Each row below holds a small network's activations on one input, seen along a few directions.
Each table varies a few parts of the input and shows all the possible inputs, shuffled.
A made-up example of a description, with smaller parts first: one of 6 places along a line, together with either a single point or one of 11 places along a line or (one of 3 separate values, together with one of 5 places around a ring).
Shared parts are said once, and a part with two or three values counts as separate values.
In the rows, zero is written as 128.

Other details of the inputs vary at random and push rows far along three fixed directions, the same in every table; ignore that.

A family of inputs:
r1: [169 135 143 124 129 126 112 134  64 110 123 128 170]
r2: [111  51  88 126 198 109 107 127 172 116 155  94 148]
r3: [105 123 133 159 179 130  87 138  60 104 150 102 152]
r4: [120  85 111 137 207 106  98 150 125  97 177  99 164]
r5: [138 152 150 136  85 133 149 104 111 154 106 149 122]
r6: [ 76 174 128 128  76 168 141 111 132 169 116 128  91]
r7: [138  78 118 148 186 119 110 127 112 124 161  99 161]
r8: [ 77 185 125 132  79 154 136 129 140 137  99 149  90]
r9: [208 102 120  67 112  50 170 133 182 138 152 149 103]
r10: [189  82 130  91 149 101 134 143 163 110 133 127 136]
r11: [113  77  94 130 214 101  94 147 152  89 171  94 153]
r12: [166 131 151 154 145 113 118 142  67 127 125 137 150]
r13: [179  72 108  90 157  96 127 139 182  92 142 123 144]
r14: [198 101 145 110 141 109 134 140 120 106 148 131 161]
r15: [126 148 128 136  93 138 132 113 118 155  97 141 121]
r16: [ 83 159 140 138  78 166 138 110 141 160  91 139  95]
r17: [206 148 151 123  88  96 159  99  67 159 132 142 126]
r18: [141 173 143 133  88 131 145 141 114 150 113 156 110]
r19: [187  96 137 120 149  79 143 138 142 117 140 145 138]
r20: [ 80 167 131 137  78 166 138 101 134 149  87 144  93]
r21: [210 158 160 133  91 100 156 140  77 151 122 164 127]
r22: [ 57 147 117 174 138 180  99 114 114 124 117 115 143]
r23: [133 168 141 113  90 119 141 125  97 141 122 141  93]
r24: [113 149 148 132 117 163 111 130  95 110 115 122 133]
r25: [106 130 122 111  79 137 159 104 210 148 105 146  78]
r26: [108 129 128 160 184 134  83 151  64 114 156  99 162]
r27: [115 125 137 183 180 155  96 132  84  85 117 100 182]
r28: [130  72 117 138 182 114 114 124 131 125 154  99 150]
r29: [106 109 120 177 177 139  87 118  71 113 125 111 188]
r30: [206 165 146 110  92  84 149 137  69 154 136 145 125]
r31: [105 145 120 158 118 148 113 108  95 133 105 130 140]
r32: [106 147 147 126 120 163 112 132  92 112 109 125 140]
r33: [113 148 149 136 118 171 112 145  95 119 118 121 137]
r34: [169 130 131 157 138 120 117 119  74 140 122 129 169]
r35: [ 72 100 104 123 158 133 121 137 206 104 119 126  99]
r36: [220 156 154 100  79 107 145 134  73 141 109 150 138]
r37: [139 110 124 141 129 126 136 114 157 130 131 133 129]
r38: [122  98 106  99 150 133 120 140 196  93 135 115 131]
r39: [100 151 129 148 124 140 110 143  98 131 104 135 127]
r40: [ 47 157 127 163 143 171  99 141 116 117 120 124 136]
r41: [118 103 118 111 140 111 136 143 195 124 116 137  97]
r42: [ 72 175 128 123  73 167 147 103 135 164 120 132  95]
r43: [169 125 136 117  89 112 168 110 165 152 124 155 115]
r44: [107 158 138 127 115 164 111 135  97 114 116 122 149]
r45: [209 158 159 131  93  93 154 126  73 140 118 163 126]
r46: [ 58 131 125 166 144 172  97 120 109 131 100 113 136]
r47: [189  95 131 124 144  92 145 113 113 137 162 126 151]
r48: [110  99 102 121 159 115 125 151 199 116 130 127 117]
r49: [150 117 127  87 101  93 170 132 208 136 116 161  83]
r50: [ 80 130 105  82 109 118 147 135 226 132 136 127  74]
r51: [103 152 118 144 120 145 120 106  89 140 130 115 133]
r52: [166 134 138 159 134 125 123 112  76 137 133 136 174]
r53: [ 85 177 145 140  75 177 148 130 153 138  80 132  98]
r54: [199 106 134 134 152  86 137 139 123 113 147 145 145]
r55: [154 105 121  96 100 103 171 107 208 147 113 153  97]
r56: [113  86  95 111 156 116 133 122 191 136 146 106 121]
r57: [175 143 143 132 131 137 115 134  71 108 136 128 166]
r58: [ 82 181 141 109  70 182 136 130 145 132 106 136 103]
r59: [ 59  89  87 122 163 129 112 144 226  99 125 121 105]
r60: [141  78 122 162 186 122 105 130 128 117 143 111 170]
r61: [169  68  96 103 160  80 141 112 173 124 156 120 133]
r62: [133 171 131 113  87 115 138 127  97 141 122 139  99]
r63: [101 138 131 140 125 148 120 113  85 150 120 116 124]
r64: [ 73 178 128 115  77 147 128 136 123 151 108 132  80]
r65: [227 108 139  91  97  68 183 105 140 158 147 146 116]
r66: [ 69 115 103 127 166 135 105 143 167 106 155 103 115]
r67: [ 76 106  95  80  97 127 161 107 247 150 125 129  71]
r68: [201 156 159 115  92  90 149 134  66 155 134 144 115]
r69: [137  91 125 140 191 109 102 154 107 110 166 105 150]
r70: [110  58  94 131 207 101 103 148 186  87 145 114 153]
r71: [206 150 147 125  88 102 163 104  73 159 140 145 126]
r72: [181  76 102 127 164  89 132 116 170 118 143 129 156]
r73: [132 153 140 118  88 129 153 101  97 160 118 138 110]
r74: [ 56 143 121 171 139 180  98 123 121 135 113 113 140]
r75: [106  89  97 111 154 116 136 115 188 129 151 110 127]
r76: [ 54 146 113 157 139 173 105 111 107 132 135 102 130]
r77: [174 134 149 136 134 136 117 136  70 105 136 126 161]
r78: [113 154 142 131 118 169 110 145 104 122 121 120 140]
r79: [115 105 116  97 141 105 133 144 181 128 137 120  91]
r80: [173 139 142 127 132 134 112 143  69 117 126 125 167]
r81: [ 56 146 131 149 143 158 101 142  99 118 141 109 124]
r82: [170 131 159 129 132 132 116 132  66 111 129 127 165]
r83: [142 173 158 135  78 146 160 121 123 133  93 144 124]
r84: [ 92 145 114 112  99 137 149 135 209 130 119 150  79]
r85: [172 122 145  78  85 118 159 137 180 136 117 144  98]
r86: [162 140 142 142 140 110 118 137  61 122 155 125 141]
r87: [159 117 128  71  95 117 160 128 200 121 116 145  91]
r88: [ 51 144 117 165 135 175 101 113 116 128 111 116 148]
r89: [100 130 125 173 184 138  86 144  70 102 133 117 180]
r90: [ 54 144 128 141 147 153 100 137  94 118 129 110 121]
r91: [ 76 111 121 114 148 129 121 139 167 118 145 114 104]
r92: [ 60 171 138 136  83 164 141 136 153 139 106 148  89]
r93: [176  78 112 107 153  86 148 110 154 128 150 123 125]
Description of these inputs: one of 3 separate values, together with either a single point or (one of 5 separate values, together with one of 6 places around a ring).
Changing only the choice among 3 separate values turns r38 into r80. The same change can be made to r11. Which row results?
> r30
Changing only the choice among 3 separate values turns r47 into r71. The same change can be made to r5. Which row results?
> r25
Changing only the choice among 3 separate values turns r33 into r77. The same change can be made to r60. Which row results?
> r37
Change only the choice among 5 separate values in r73. List by row number the other rows that result.
> r32, r49, r55, r90
Change only the choice among 3 separate values in r73. List by row number the other rows that result.
> r63, r93
Change only the place on the ring of 6 in r28. List by row number the other rows that result.
> r2, r6, r7, r56, r63
Change only the choice among 3 separate values in r66. List by row number the other rows that result.
> r4, r26
